These are the activations of a small neural network, seen along a few directions. Each row is one input.
In each table, some parts of the input vary, and every possible input appears once, in random order.
Descriptions start from the smaller parts, as in this example, which fits no table here: one of 6 places along a line, together with either a single point or (one of 2 separate values, together with one of 5 places around a ring) or one of 11 places along a line.
Shared parts are said once, and a part with two or three values counts as separate values.

Rows:
R1: [  5 -34 -22 -45 -16  36  15  30  45 -53 -10 -23  14]
R2: [-11  44  23  23  34 -53 -49 -14 -25  -2   0   7   3]
R3: [-35  23  76   0  55  25 -19 -34 -11  49  32  33  40]
R4: [-11 -46 -23 -19 -35  27   7  52  71 -25  13 -25 -11]
R5: [ 26 -19 -13 -59   4  -5  -5  22  19 -45 -35 -43  38]
R6: [ 43  32   8 -22  26  24  12 -27 -36  16   2 -15  22]
R7: [  4 -62 -14  -7  -7 -21 -30  63  37  -1  -1 -30   1]
R8: [-43  20   2  53  19 -15 -48   4 -10  15   9  23 -10]
R9: [-50  49   3  12  10  35  18 -13 -12 -39   9  33   9]
R10: [  0 -14 -20   2 -36   4  51 -25   2 -35 -26  18 -14]
R11: [ 52   9  28  -1  26 -16 -23  -8 -36  46  18 -14  -3]
R12: [-66  41   0  34  -9  35   5   7  14  -4  14  35 -22]
R13: [ 34 -22   4   8 -18 -78 -10 -24 -25  -3 -30  -8 -19]
R14: [-22 -25 -27  20 -55   0  41  -8  22   2 -12  16 -41]
R15: [-21  61  13   4  31 -10  -5 -32 -29 -36  -4  -1  27]
R16: [ -3  12 -12   0  -7  61  33  10  14  56  41  20 -20]
R17: [ 13  20 -10 -17  10  68  36 -17 -10  19  24  14   2]
R18: [  2 -41 -12  42 -28 -49   2  -2  -3  19 -16   2 -31]
R19: [ 32  -1  -4  -7 -22 -37  26 -38 -21 -35 -43  -3  10]
R20: [ 27 -37  -4 -43   8 -45 -42  37  13 -15 -22 -46   9]
R21: [ 24 -11   5  23  10  15 -15  18 -21  69  36   8  -5]
Describe the family of inputs behind these rows.
> either a single point or (one of 4 separate values, together with one of 5 places around a ring)

Rows:
R22: [ 12 -11   7 -15  -2 -70 -30   1  -1 -49 -38 -23  12]
R23: [ 56 -20  -9 -26  10 -42 -19  13  -7   3 -21 -50   5]
R24: [-38  19  34  70  23 -12 -51   6 -21  93  52  36 -19]
R25: [ 66 -39   3 -35   9 -52 -13   0  -7  10 -28 -44  12]
R26: [ 27 -63   4  26   3 -83 -74  42   0  41   1 -19 -27]
R27: [ 38 -16  -6 -24  15 -44 -31  26   8 -20 -17 -44  16]
R28: [-53  -8 -21  -3 -39  25  33  12  41 -55 -15   8  -8]
R29: [-27 -20 -18 -37 -19  63  21  42  61 -33   9  -9   4]
R30: [-29  44  35  -9  51  40 -23  -4 -10   5  21  11  35]
R31: [-36 -57 -21  39 -41  25  -5  54  50  57  33  17 -43]
R32: [ 11 -36 -20 -32 -29  64  49  22  34  15  14  -2  -7]
R33: [ 14  54  23   2  44  43  -6 -20 -38  45  42  15  11]
R34: [ 46 -43  11 -34  10 -50 -30   6   4 -12 -25 -44  26]
R35: [-10  -4 -42  17 -42  32  48   3  17 -20  -5  11 -33]
R36: [-12 -39 -18 -34 -29  64  34  25  51  -7  12   3   6]
R37: [-10  69  15  41  15   9   3 -48 -50  23  18  34 -16]
R38: [-35 -29 -22   7 -49  23  47  -6  31 -34 -16  21 -11]
R39: [ -8  52  32  37  16   0  16 -65 -54  35  13  42  -5]
R40: [ -7 -28 -29  13 -48  22  60 -12  17 -12 -15  22 -28]
R41: [ 44  -6 -12   1 -13 -63 -14  -6 -26 -13 -38 -23 -10]
R42: [-13  51  17   3  52  42 -16   1 -22  17  32  12  24]
R43: [ 20  39  41  -4  42  36   8 -39 -38  57  37  21  18]
R44: [ 22   0 -12  -2  -4 -65 -22   5 -12 -35 -34 -19   5]
R45: [ 49 -25   2  -4 -14 -74  -2 -21 -32  -8 -43 -20  -6]
R46: [-10  35  44  -3  44  39  -8 -26 -24  31  27  17  37]
R47: [-34   1 -41   9 -33  28  36  15  33 -45  -5   9 -21]
R48: [ 28 -28   4 -10 -12 -74 -16 -16 -20 -30 -41 -18   9]
R49: [-18 -10 -35 -25 -20  66  31  50  51 -21  21 -12 -10]
R50: [  8 -14 -35 -25 -26  65  39  38  38   3  22 -12 -20]
R51: [ 29 -29  15 -35  18 -47 -41  22  16 -35 -23 -47  26]
R52: [-37  65   7  37  23   2  -9 -29 -34  -3   8  32  -3]
R53: [-34  45  30  31  18  -5  -1 -57 -37  10   4  41  11]
R54: [-58  55  19  23  28  -8 -17 -33 -19 -12  -4  33   8]
Describe the family of inputs behind these rows.
> one of 3 separate values, together with either a single point or (one of 2 separate values, together with one of 5 places around a ring)
Changing only the choice among 3 separate values turns R52 into R44. The same change can be made to R43. Which row results?
> R25
List by row number the other rows that have the choice among 3 separate values in common with R35.
> R28, R29, R31, R32, R36, R38, R40, R47, R49, R50
Change only the choice among 3 separate values in R24. List by row number the other rows that result.
> R26, R31

Rows:
R55: [  7  40 -15   0 -19  22  54 -38 -15 -26 -15  16 -11]
R56: [-53  39  29  -7  29  56   2  -5  -3  -2  32  34  24]
R57: [ 56 -50 -16 -31 -11   1  12  27   7   2  -1 -38  -7]
R58: [ 36 -38 -23 -28 -35 -18  44  -4  23 -36 -46 -17   0]
R59: [ 16 -51 -26  15 -28 -26 -16  47  25   5   5 -11 -23]
R60: [-11 -54 -30  15 -53 -39   9   7  31 -40 -30  -4 -28]
R61: [ 19 -29 -12 -26  -3  -1 -27  52  37 -23  -3 -46  16]
R62: [  1  27  45  38  11 -85 -51 -28 -45  35  -9  14 -14]
R63: [-41  27 -26  47 -32   2  24 -23  -5 -18 -11  31 -32]
R64: [ 33 -16   6 -27  15  41   3   9   1  58  34 -15  -1]
R65: [ 47  28  27   2  31 -57 -15 -55 -61  26 -13 -13  24]
R66: [  0  29  11   5   9  68  32 -33 -24  25  29  39   9]
R67: [-10 -21  -4  23  10  15 -21  32  15  68  30   5 -19]
R68: [-57  22  11  50   1  34  10 -11 -11  41  29  45 -13]
R69: [ -7  -2  24 -31  30  33 -28  39  30  28  36 -16  17]
R70: [ -9 -32 -23 -37 -21 -16   3  17  37 -67 -44 -25  16]
R71: [-40  46  -9 -14   2  17  21 -16   4 -56  -6  15   4]
R72: [ 14  34  29   8  65 -47 -56 -17 -45 -19 -16 -13  37]
Describe the family of inputs behind these rows.
> one of 3 separate values, together with either a single point or one of 5 places around a ring
A walk changes only the place on the ring of 5. It starts at R68 and steps to R63. List the rest of the walk in order.
> R60, R59, R67
Change only the place on the ring of 5 in R66. List by row number the other rows that result.
> R55, R57, R58, R64
